These are the activations of a small neural network, seen along a few directions. Each row is one input.
In each table, some parts of the input vary, and every possible input appears once, in random order.
A made-up example of a description, with smaller parts first: one of 4 places along a line, together with either a single point or (one of 2 separate values, together with one of 5 places around a ring) or one of 11 places around a ring.
Shared parts are said once, and a part with two or three values counts as separate values.
(in the rows, 128 means zero)

Other details of the inputs shift rows strongly along two fixed directions, in all tables alike. That doesn't count.

Rows:
r1: [122 105 111 134 129 119 126  93 120 136 156]
r2: [126 100 126 139 139 143 134 129 150 119 153]
r3: [122 189  98 197 125 147 141 167 118 181 124]
r4: [123  89 132 136 123 139 131 109 125 117 146]
r5: [109  94 122 138 129 121 120 100 130 125 146]
r6: [126  95 146 126 118 120 133 126 140  82 152]
r7: [165  87 125 126 155  99 112 143 112  93 129]
r8: [107  94 131 118 144 122 131 111 158 110 146]
r9: [126 116 118 132 126 100 127 113 134 110 164]
r10: [141 103 108 122 110 155 110 109 124 124 136]
r11: [135  97 138 141 113 126 125 126 149 130 149]
r12: [125 103 117 124 126 108 152  97 140 113 142]
r13: [143 109 138 128 118 135 116 115 143  82 142]
r14: [142 102 125 106 105 133 115 123 138  82 140]
r15: [163  87 111 130 175 121 116 141 124 123 128]
r16: [116 215 137 140 119 153 147 149 112 156  83]
r17: [151 107 137 138 112 140 109 112 155 125 137]
r18: [136  97 137 124 121 151 118  92 131 106 132]
r19: [ 62 188 197  54 118  97 162 139 109  98  84]
r20: [123 164  84 171 149 133 123 138 132 181 158]
r21: [171  82 130 126 148 102 107 138 123 129 121]
r22: [ 99 174 202  18  90 127 155 134 114 113  63]
r23: [145 174  65 182 130 172  99 164 133 186 144]
r24: [132 107 123 130 119 103 124 106 145 142 156]
r25: [136 211  86 200 142 176 105 168 128 198 131]
r26: [137 189 125 133 155 117 143 176  81 164  69]
r27: [133 190 127 132 158 127 122 171  60 181  78]
r28: [ 66 172 213  37 110  97 164 128 121 121  73]
r29: [146 106 103 129 108 146 130 118 141 111 127]
r30: [111  94 128 130 126 112 145 104 150 102 132]
Description of these inputs: one of 5 separate values, together with either a single point or one of 5 places along a line.
The inputs of r28 and r30 match in every part but the choice among 5 separate values. If r21 is changed in the same way as r28 into r30, which row does it become?
Answer: r26
Change only the place on the line of 5 in r22. List by row number the other rows that result.
Answer: r11, r17, r24, r28
Change only the choice among 5 separate values in r20. List by row number the other rows that result.
Answer: r1, r9, r12, r24
Which other rows agree with r18 in the choice among 5 separate values? List them by row number.
Answer: r1, r4, r5, r10, r27

Rows:
r31: [104 180 157 109 134 110 126 157  88 163  92]
r32: [152  59 100 168 145 117 123 103 127 121 156]
r33: [139 102  87 186 132 129 122  96 143 139 169]
r34: [ 83 219 104 164 129 154 134 158 108 203 116]
r35: [160 105  94 167 111 141 107 138 145 104 150]
r36: [ 90 155 165  67 120 148 159 120 119 122 104]
r37: [115 150 205  26 132 121 167 142 117  76  51]
r38: [116 223 118 189 143 123 135 192  90 200 104]
r39: [145 221 105 157 134 147 110 187 100 208  85]
r40: [139  88 135 105 120 120 128 120 139  71 150]
r41: [ 87 201 161 102 118 118 133 135 111 157 102]
r42: [178  52  98 166 137 129  85 117 138 127 172]
r43: [109 144 196  40 120 134 164 121  89  92  53]
r44: [120  59 183  56 104 139 154  92 172  43 118]
r45: [116 204 103 177 124 115 138 173 109 168 128]
r46: [126 169 129 134 117 138 113 131 124 158 135]
r47: [135  58  96 162 121 129  99 100 173 132 185]
r48: [133  53 169  68 149  88 160 101 153  59 121]
r49: [116 179 161  74  93 126 138 144 104 122  82]
r50: [178  88  84 163 150 131  90 133 142 150 161]
r51: [179 116  77 207 125 149  78 149 125 173 145]
r52: [112  82 126 122 123 127 152  90 151 114 148]
r53: [108 198 155  80 108 120 136 155  94 143  99]
r54: [135  50 146 121 144 106 122 113 140  74 144]
r55: [148 108  86 198 123 120 102 109 153 160 178]
r56: [110 179 113 159 147 133 124 156  84 177 109]
r57: [145 101 138 118 103 140 113  98 151 107 133]
r58: [146 125  67 187 165 132 105 139 123 169 146]
r59: [131 103  86 181 135 136 107  99 142 134 171]
r60: [ 75 195 175  95 119 120 176 149 127 141  95]
r61: [ 82 193 148  86 123 116 153 141  86 131  92]
r62: [145  57 149  62 151 122 141  92 133  71 123]
r63: [133 105 121 127 127 145 123  95 135 109 151]
r64: [126  65 133 111 124 101 127 107 149  60 157]
r65: [110 233 105 166 114 113 128 176  93 206 115]
r66: [ 76 205 181  90 126 117 153 142 115 123  92]
r67: [166  98 101 153 158 131 110 143 144 122 151]
r68: [144 132  64 201 122 119  85 144 128 169 173]
r69: [139  67 127 105 153 106 148  96 136 101 129]
r70: [140  73 144 113 127 130 123  95 161  68 160]
r71: [ 96 192 158  91 110 143 139 147 120 165 106]
r72: [149 132  76 198 163 125 100 161 137 162 151]
r73: [128 185 138  99 139 145 144 150  98 147  67]
r74: [132 192 141 144 127 147 129 178  98 152  84]
r75: [109 183 148  96 148 108 131 157 103 165  88]
r76: [132  90 125 135 124 147 124 120 164 106 163]
r77: [148 104  62 197 129 121 117 118 129 143 172]
r78: [125  96  94 183 132 138 110 126 168 132 176]
r79: [136  47 168  60 138 122 143  87 119  60 122]
r80: [104 145 165 109 124 108 156 117 138 105 121]
r81: [134  54 169  84 128  90 140  96 129  90 125]
r82: [122  55 183  43  93 133 144  81 166  64 116]
r83: [155  75 103 151 116 156 113  84 154 100 153]
r84: [107 184 181  84 109 141 150 135 125 102  83]
r85: [163 112  64 188 115 154 102 127 128 135 153]
r86: [160 105  60 187 129 146  99 126 127 137 177]
r87: [109  63 166  75 110 105 152  82 164  93 140]
r88: [ 86 156 190  38 102 152 173 113 121 101  70]
r89: [166 110  89 199 146 142  96 155 127 145 162]
r90: [128 206 108 159 147 113 128 173 103 211 105]
The inputs of r67 and r72 match in every part but one. If r42 is changed in the same way as r67 into r72, which row does it become?
Answer: r31
The inputs of r34 and r36 match in every part but one. If r58 is changed in the same way as r34 into r36, which row does it become?
Answer: r62
What do these inputs look like to the network?
Answer: one of 3 separate values, together with one of 4 places along a line, together with one of 5 places along a line
Change only the choice among 3 separate values in r47. List by row number the other rows that result.
Answer: r34, r78
Change only the place on the line of 5 in r35. List by row number the other rows that result.
Answer: r37, r44, r74, r84
Change only the choice among 3 separate values in r37. List by row number the other rows that result.
Answer: r39, r73
